A small network was shown many inputs. Here are its activations along a few directions, one row for each input.
In each table, some parts of the input vary, and every possible input appears once, in random order.
A made-up example of a description, with smaller parts first: ring(8) and (point or line(9) or (values(2) and line(6))).
Shared parts are said once, and a part with two or three values counts as separate values.
In the rows, 128 means zero.

Other details of the inputs vary at random and push rows far along three fixed directions, the same in every table; ignore that.

Table:
r1: [178 183 133 175 175 104 159 134 164 146 107 135 156]
r2: [104  80 135  89  87 121 102 127 112 140 125 136  99]
r3: [125 102 129  85 112 129 168 127  97 116 157 101 139]
r4: [155 169 139 176 173 104 157 130 136 145 133 124 140]
r5: [119  94 142 117 112 100 114 116 120 145 128 135 111]
r6: [147 118 157 101 128 109 228 125 104 139 175  83 153]
r7: [ 86 127 124 154  95 114 118 118 140 175 130 121  84]
r8: [167 124 173 106 149  97 232 130 106 138 178  86 165]
r9: [107 111  79 116 100 160  56 111 124  93  95 152 114]
r10: [132 156 117 164 137 137 114 143 170 127 108 139 125]
r11: [144 160 150 163 154 107 167 137 149 154 142 116 126]
r12: [130  84 164  73 112 111 170 108  71 122 175 115 146]
r13: [103  94 110 111  97 137  65 128 131 114 113 145 105]
r14: [134 132 151 161 120  90 149 137 165 195 128 116 106]
r15: [130 119 114 116 114 138 107 133 144 105 110 141 132]
r16: [ 71  85 142 109  83 119  81 115 111 150 144 142  84]
r17: [152 173 134 174 165 119 154 151 172 147 112 117 139]
r18: [137 143 109 142 139 151  84 142 144 119  90 142 122]
r19: [ 98 111 140 115  96 106 160 128 124 175 142 105  99]
r20: [103 148 133 166 127 118 101 138 156 160 124 129  90]
r21: [169 124 104 111 156 144 120 127 110  64 124 128 165]
r22: [114 149 145 172 128  91 134 131 144 184 134 131  95]
r23: [134 158 115 159 137 130 135 130 151 152 115 123 120]
r24: [116 126 112 127 115 147 116 128 137 130 114 126 120]
r25: [118 140 163 170 121  90 152 121 152 196 138 128 102]
r26: [143 165 123 164 147 116 167 125 148 156 119 116 139]
r27: [130 103 167  91 112 109 186 136 108 141 153 114 136]
r28: [155 145 117 151 149 131 115 136 134 121 103 134 129]
r29: [ 92 120 142 140 114 127  92 138 138 169 124 131  88]
r30: [138 109 153  96 131 123 168 136 109 120 157 105 153]
r31: [ 86  95 101 103  91 163  76 127 127 117 114 133 110]
r32: [143  98 140  76 123 130 145 135 106 114 125 122 149]
r33: [105  74 147  70  90 135 127 125 100 105 154 125 129]
r34: [155 163 124 157 164 139 117 136 144 121 113 139 126]
r35: [ 86 111 134 128  91 125 133 121 139 163 142 110  98]
r36: [138 101 131  91 120 125 176 123  89 114 148  98 140]
r37: [149 142 113 150 146 136 105 134 127 119 106 138 124]
r38: [134 147 100 158 142 135 122 117 130 119 119 124 131]
r39: [127 167 108 159 153 159  99 125 138 108 117 147 138]
r40: [120 116  82  86 121 187  88 126 115  52 107 148 149]
r41: [105  73 153  58  93 136 126 122  82 110 156 131 123]
r42: [147 186 136 172 170 114 171 129 130 137 146 120 141]
r43: [147 189 119 189 165 125 172 143 171 158 105 115 144]
r44: [127 144 104 145 146 149  86 110 112  99 122 146 131]
r45: [141 127 111 110 134 142 110 134 117  85 123 136 147]
r46: [121  99 108  99 100 131  84 131 131 114 109 143 114]
r47: [106  90 143  80 104 132 121 116  98 103 147 137 136]
r48: [120 133 149 159 119 101 142 145 171 181 118 116 111]
r49: [172 159  84 129 169 166 138 125 123  58 121 125 186]
r50: [159 108 163  86 138 105 199 130  88 134 164 100 152]
r51: [126 148 110 129 143 164 106 122 121  76 130 146 147]
r52: [186 174  94 140 177 155 162 122 124  71 122 125 196]
r53: [158 156 112 169 154 110 130 141 158 137 108 125 128]
r54: [ 85 119 151 148 104 110 100 129 144 185 133 133  90]
r55: [128 145 111 143 136 146  83 128 156  99 102 162 135]
r56: [ 98 118 139 142 108 125 103 134 141 172 119 130  92]
r57: [148 120  98 111 149 163  84 126 104  56 123 141 154]
r58: [108  98 104  99  95 157  58 123 131 105  92 166 108]
r59: [126  87 142  65 113 119 138 114  81  94 151 133 147]
r60: [115 116 128 134 104 110 101 136 148 166 102 139  93]
r61: [ 85 106 136 119  84 128 125 116 132 164 130 126  96]
r62: [117 133 147 166 131 104 119 134 137 186 127 123  86]
r63: [161 171 100 150 163 146  94 136 159  86  88 163 165]
r64: [159 186 114 171 175 141 135 115 129 108 128 135 155]
r65: [ 97 147 152 163 127 117 116 142 162 177 129 118  94]
r66: [109  83 150  81 103 125 123 121 102 121 143 130 135]
r67: [171 162 122 140 179 140 142 129 118  80 135 142 175]
r68: [100 116 128 138  96 108  85 122 150 164 106 152  86]
r69: [167 156 106 126 162 147 123 136 119  81 112 140 158]
r70: [117 160 114 168 126 141 135 135 170 145 117 125 111]
r71: [161 112 162  93 139 107 194 131  97 134 154 104 150]
r72: [126 113 104 122 131 138  72 116 116  94 111 156 129]
r73: [160 114 161  95 144 110 208 130 106 124 168 100 168]
r74: [101 135 149 156 104 116 128 135 154 186 122 130  85]
r75: [ 91 121 147 157 119 107  96 123 129 169 140 138  83]
r76: [137 160 132 155 153 124 126 141 144 143 121 134 117]
r77: [149 171 105 182 155 126 150 131 146 138 110 121 140]
r78: [148 137 114 146 147 131 113 130 124 108 123 128 133]
r79: [ 91 105 128 137  98 114 127 114 121 169 147 105  90]
r80: [ 84  99 107 100  95 170  26 112 116  75 116 176 112]
r81: [122 109 142  95 113 111 187 126 103 129 165  95 143]
r82: [138 139 100 108 155 173  70 129 116  47 116 161 170]
r83: [126  84 158  64 105 108 169 122 107 120 150 126 149]
r84: [117 156 113 165 135 136 135 132 157 150 121 111 119]
r85: [ 82  90 134 100  87 144  76 124 123 121 139 139  98]
r86: [109 102 122  83 105 142 142 110 102 103 144 121 140]
r87: [100 145 121 168 116 129 118 122 159 167 115 122 106]
r88: [155  79 148  70 117 109 162 126  83 116 138 111 145]
r89: [168 151  79 123 163 164 134 129 111  51 117 117 175]
r90: [175 119 171 104 145  90 219 135 110 153 149 100 155]
Each input here is: values(5) and (point or ring(5) or (values(3) and line(4))).
Question: The inputs of r90 and r58 match in every part but the values(5) part. If r52 is changed in the same way as r90 into r58, which row does it become?
Answer: r86
Question: The inputs of r57 and r65 match in every part but the values(5) part. If r4 is changed in the same way as r57 into r65, which row does it become?
Answer: r54
Question: Change only the values(5) part in r72. List by row number the other rows that result.
Answer: r25, r55, r59, r66
Question: Change only the line(4) part in r22. List by row number the other rows that result.
Answer: r16, r59, r68
Question: Change only the ring(5) part in r81. List by row number the other rows that result.
Answer: r3, r7, r9, r19

Table:
r91: [171 181 140 202 172  96 118 152 169 163  88 155 100]
r92: [159 105 113  73 150 144 138 137  89  69 138 111 177]
r93: [122  63 136 112  93 113  74 109 106 123 123 148 101]
r94: [108 126 143  97 113 134 172 120  87 130 171 114 125]
r95: [107 128  90 150 106 163  39 134 183 122  67 170 104]
r96: [189 128 171  72 155  85 188 130  86  85 158 134 188]
r97: [ 92  99 107  91 114 160  88 105 103  66 146 153 135]
r98: [ 90  80  98 112  64 134  65 136 117 134 102 124  91]
r99: [106 102  96 118 106 165  75  98 103  82 136 131 120]
r100: [139 112 154  95 131 143 135 137 126 116 131 129 143]
r101: [122  92 188  90 118  91 201 122  93 193 166  91 115]
r102: [139 171 149 184 154  83 195 134 152 217 111 103 110]
r103: [112 106 154 109 125 119 138 117 118 135 143 134 140]
r104: [143 111  99 119 130 141 121 112 108 102 115 120 154]
r105: [164  88 141  65 126 128 121 149 111  92 132 157 147]
r106: [ 88  97 150 106  81 122 141 129 144 164 132 123  97]
r107: [160 180 128 205 168  93 119 156 191 178  91 135  96]
r108: [125 170  85 170 146 140 106 135 160 114 117 117 120]
r109: [ 61 129 126 173  79 101  95 109 175 203 122 145  65]
r110: [147 174 105 147 183 159  94 128 139  59 120 159 173]
r111: [ 85  83 146 117  67 100 151 102 108 196 156 100  84]
r112: [153 150 140 139 147 100 188 128 136 132 133 129 165]
r113: [131 187 116 194 141 128 150 129 154 162 100 129 105]
r114: [125 118 137 124 126 134 141 123  95 118 162 112 141]
r115: [177 132 147 111 160 124 192 122  98 120 164  98 179]
r116: [ 72 106 107 101  74 177  45 121 148 106 111 149  93]
r117: [150 153  84 141 142 149 131 134 141  90 110 120 145]
r118: [ 89 106 160 131 108 101 157 141 121 186 165  84 101]
r119: [154 184 126 156 182 132 166 143 125 119 134 125 151]
r120: [160 179 101 135 180 180  94 146 152  63  99 141 177]
Question: The inputs of r106 and r111 match in every part but one. If r95 is changed in the same way as r106 into r111, which row does it become?
Answer: r104
Question: Describe the family of inputs behind these rows.
Answer: values(5) and (point or ring(5))
Question: Change only the values(5) part in r119. List by row number the other rows that result.
Answer: r110, r114, r118, r120
Question: Change only the values(5) part in r97. List by row number the other rows that result.
Answer: r94, r99, r108, r116
